A small network was shown many inputs. Here are its activations along a few directions, one row for each input.
Each table varies a few parts of the input and shows all the possible inputs, shuffled.
A made-up example of a description, with smaller parts first: one of 4 places along a line, together with either a single point or one of 9 places around a ring or (one of 3 separate values, together with one of 5 places around a ring).
Shared parts are said once, and a part with two or three values counts as separate values.

Other details of the inputs shift rows strongly along two fixed directions, in all tables alike. That doesn't count.

A family of inputs:
row 1: [  0 -16  -4  10  30  30  -2 -37 -39  26  -8   4]
row 2: [ 10   6  23  -3  21  47   8   4 -10  19  16  -4]
row 3: [  0 -20 -22   9   3  -3   2 -16 -15   0 -12   8]
row 4: [  5 -11 -18   3 -23 -26   7  25  19 -30  -9   5]
row 5: [ 9 10 26 -2 23 46  7 -5 -7 15 13 -4]
row 6: [ -4 -19 -29  -2   1 -15  -5 -26 -20   7  -9  14]
row 7: [  1  -4 -12   7 -20 -27   5  16  21 -30 -11   0]
row 8: [  0  28  36 -10  -3  13   1  27  21   4  21 -11]
row 9: [  7  -9 -17   0 -21 -19   6  13  22 -32  -5   4]
row 10: [ -6  -5 -20  -3 -25 -42  -1   9  20 -22  -9   7]
row 11: [ -3  -9  -8  13 -14 -24   0  12   9 -17 -14  -7]
row 12: [ 2 29 35 -8  4 15 -1 12 21  1 15 -9]
row 13: [ -1  26  36  -6   0  10  -4  20  20   6  17 -14]
row 14: [ -9 -20 -20   3  28  13  -8 -51 -51  41  -9  14]
row 15: [-16 -19 -38   4  28  -2 -16 -50 -70  40 -16   7]
row 16: [ 9 17 27  0  3 23  6 14 19 -7 10 -9]
row 17: [  7  13  34   3   7  27   2  12  13   3  11 -16]
row 18: [11  6 20 -6 20 50  8 -6 -3 14 19  0]
row 19: [  3 -20 -25   5   3   1   3 -16 -15  -3  -8  10]
row 20: [ -6  -2 -16  -1 -24 -43  -1  10  20 -20 -10   4]
row 21: [ -5 -26 -24  15   3 -11  -1 -13 -27   6 -18   3]
row 22: [ -9   3   2   5 -18 -34 -11  11  18 -11  -7  -9]
row 23: [ -4  -1 -14  -6 -26 -37   0  22  19 -19  -3   8]
row 24: [  3  19  29 -10  21  35   0  -9  -7  24  17  -3]
row 25: [  7  25  19  -8   4  23   3  20   8  -8  15 -16]
row 26: [-12 -22 -31   4  -2 -27  -7 -18 -29  16 -15  11]
row 27: [ 3 30 35 -9  2 17  0 15 24  2 17 -8]
row 28: [ -3  -8 -22  -6 -25 -39  -1   8  19 -25  -8   9]
Description of these inputs: one of 2 separate values, together with either a single point or one of 5 places along a line or one of 8 places along a line.
Q: The inputs of row 19 and row 6 match in every part but the choice among 2 separate values. If row 17 is changed in the same way as row 19 into row 6, which row does it become?
A: row 22
Q: Start at row 23 and move only the place on the line of 5, one step at a time. The first step leads to row 26. Which rows follow, in order?
A: row 8, row 13, row 22
Q: Change only the choice among 2 separate values in row 13. List by row number the other rows that result.
A: row 11

A family of inputs:
row 29: [ -5 -43 -14  39  18 -14  -7 -41 -24   1 -40   1]
row 30: [ -5 -20 -51   5 -40 -59   2  37  -1 -54 -25  -6]
row 31: [  4  36  56   7  25  58   4  30  -6  27  30 -48]
row 32: [  9 -42 -52   3   2 -11   5 -28 -37   0 -18  26]
row 33: [ 29  35  37 -26 -19  38  22  50  70 -28  40   3]
row 34: [  0 -13  20  25  45  59  -8 -34 -55  49  -5 -17]
row 35: [-18  22  15 -26  34  20 -42 -63 -39  67  25  -3]
row 36: [ 12 -15  -9  -7  46  67   8 -32 -55  42   6  11]
row 37: [-13  87  62 -33  -8 -13   3  47  40   0  26 -15]
row 38: [ -3 -29 -21  36 -34 -59   5 -15  47 -58 -44   9]
row 39: [-30 -31 -20   1 -12 -54 -23 -23 -22  44 -14  26]
row 40: [ 15  43  35 -12 -12  26  15  71  44 -40  30 -11]
row 41: [  4 -32 -57 -11 -44 -57  18   2  38 -51 -11  25]
Q: Describe the family of inputs behind these rows.
A: either one of 3 separate values or one of 4 places along a line or one of 6 places along a line
Q: List by row number the other inputs of the same sort as row 40.
A: row 30, row 32, row 33, row 36, row 41

A family of inputs:
row 42: [-39 -13 -24  11  16 -39 -28 -52 -75  72 -27  15]
row 43: [ 11  25  84  -1  10  57   3  30  33  16  31 -31]
row 44: [ -3   5  -5   6 -36 -60  11  24  61 -58 -19   6]
row 45: [ 14 -16  -7  -8  23  39  -3 -32 -26  25  15  23]
row 46: [  0 -48 -67 -11  21   7  12 -45 -72  24 -17  30]
row 47: [ 18  34  38   2  16  66  17  42  10 -13  24 -28]
row 48: [ -4 -50 -46  12  22   2  -9 -68 -49  29 -29  29]
row 49: [-23  35  18 -23  47  19 -40 -35 -70  68  16 -12]
row 50: [ 17  25  47   0  15  54  21  52  11  11  31 -18]
row 51: [ -4 -41 -62   9 -33 -63  -8 -14   8 -33 -35  26]
row 52: [ 19  41  45  11  18  59   8  20  23 -24  13 -38]
row 53: [  1  -3 -33 -12 -50 -45  17  44  39 -65   0   8]
row 54: [  0   4   7  26 -39 -61   6  29  48 -60 -29 -31]
row 55: [-19  20  13 -28  34  28 -16 -59 -31  75  32   4]
row 56: [  3 -40 -75  -1 -31 -60   3  -7  -7 -26 -25  27]
row 57: [ -7 -12   8  17 -43 -50  -3  60  51 -35  -8 -12]
row 58: [ 16  33  59 -11   9  45  10  13  44  -5  29   2]
Q: Describe the family of inputs behind these rows.
A: either one of 3 separate values or one of 6 places around a ring or one of 8 places along a line
Q: Start at row 50 and move only the place on the ring of 6, one step at a time. The first step leads to row 47. Which rows follow, in order?
A: row 52, row 54, row 43, row 57
Q: List by row number the other inputs of the same sort as row 49.
A: row 42, row 55

A family of inputs:
row 59: [  4  25  25 -26  22  41   3 -17  -4  34  26  17]
row 60: [-17  30  28 -11  49  42 -19 -27 -66  68  20 -15]
row 61: [ -3  38   8  -1 -34 -35   2  76  32 -40   0 -34]
row 62: [16 10 30 -2 25 61 15  7 -5 20 24 -3]
row 63: [-14 -32 -60  -9   4 -29 -11 -53 -34  15 -14  27]
row 64: [ -4 -56 -65  11   8 -22   2 -36 -53  10 -31  22]
row 65: [  3  20  10 -22 -20 -19  -7  23  33 -13  14   6]
row 66: [ -1  18  34 -11  16  30  -4  -5  -1  34  22   2]
row 67: [-26 -41 -49  20  -7 -49 -19 -45 -40  18 -33  18]
row 68: [ 15  18   9 -16 -16  10  25  30  38 -32  17   3]
row 69: [ -3 -33 -34  39  -6 -33  -3 -19 -13 -28 -46   1]
row 70: [  3   7  38  12  48  59 -10 -53 -35  54   5  -8]
row 71: [ 11   3  33  11  31  63   7  -1  -6  13  12 -15]
row 72: [ -5  14  23   1 -28 -36  -1  30  44 -26  -3 -16]
row 73: [  7  12  13   7 -32 -15  11  55  51 -48   3 -12]
row 74: [-17 -28 -34  23 -20 -64 -12 -18   1  -9 -32  -3]
row 75: [ 18  11   2 -22 -15  17  14  21  33 -32  21   3]
row 76: [  2  19  31 -22  16  30  -3  -5  -1  30  22   4]
row 77: [  1 -40 -60   9 -18 -37   0 -10 -20 -19 -23  21]
row 78: [ 10   6  17   9 -23 -13  12  48  46 -49  -5 -18]
Q: The inputs of row 59 and row 68 match in every part but one. If row 67 is changed in the same way as row 59 into row 68, which row does it become?
A: row 73
Q: Describe the family of inputs behind these rows.
A: one of 2 separate values, together with either a single point or one of 9 places along a line
Q: Change only the choice among 2 separate values in row 72. List by row number the other rows that result.
A: row 78

A family of inputs:
row 79: [ -6  -6 -34  -1 -41 -67  -1  21  30 -44 -17   6]
row 80: [ -3  -9  -5   0  10   4  -3 -22 -13  16  -2   9]
row 81: [ -1 -11  -9  -4   8   7  -2 -19 -15  15   1  12]
row 82: [ 22  18  30  -4  -2  39  19  34  35 -27  18 -10]
row 83: [ -6  -3  -3   7  12   3  -8 -16 -22  15  -7  -4]
row 84: [ -6  -7  -5   3  10   3  -3 -11 -23  20  -3   2]
row 85: [ 11  46  55 -20   0  33   8  31  45  -8  32 -13]
row 86: [ -5  -9  -1   7  10   3  -7 -20 -16  17  -6   0]
row 87: [ -6  -2  -7   2  11   3  -4 -12 -26  17  -4   0]
row 88: [ -5  -9   0   9  11   3  -7 -16 -19  18  -7  -1]
row 89: [ -3 -10 -10  -3   8   6  -3 -13 -20  17   1   7]
row 90: [ -9  -8 -40   2 -45 -78  -2  29  26 -47 -21   2]
row 91: [ -6  -4  -3   5  11   3  -7 -20 -20  14  -6  -2]
row 92: [ 21  15  31  -3  -4  37  19  35  38 -24  19  -9]
Q: Describe the family of inputs behind these rows.
A: one of 2 separate values, together with either a single point or one of 6 places around a ring
Q: The inputs of row 86 and row 91 match in every part but the choice among 2 separate values. If row 84 is changed in the same way as row 86 into row 91, which row does it become?
A: row 87
Q: Change only the choice among 2 separate values in row 90. List by row number the other rows that result.
A: row 89
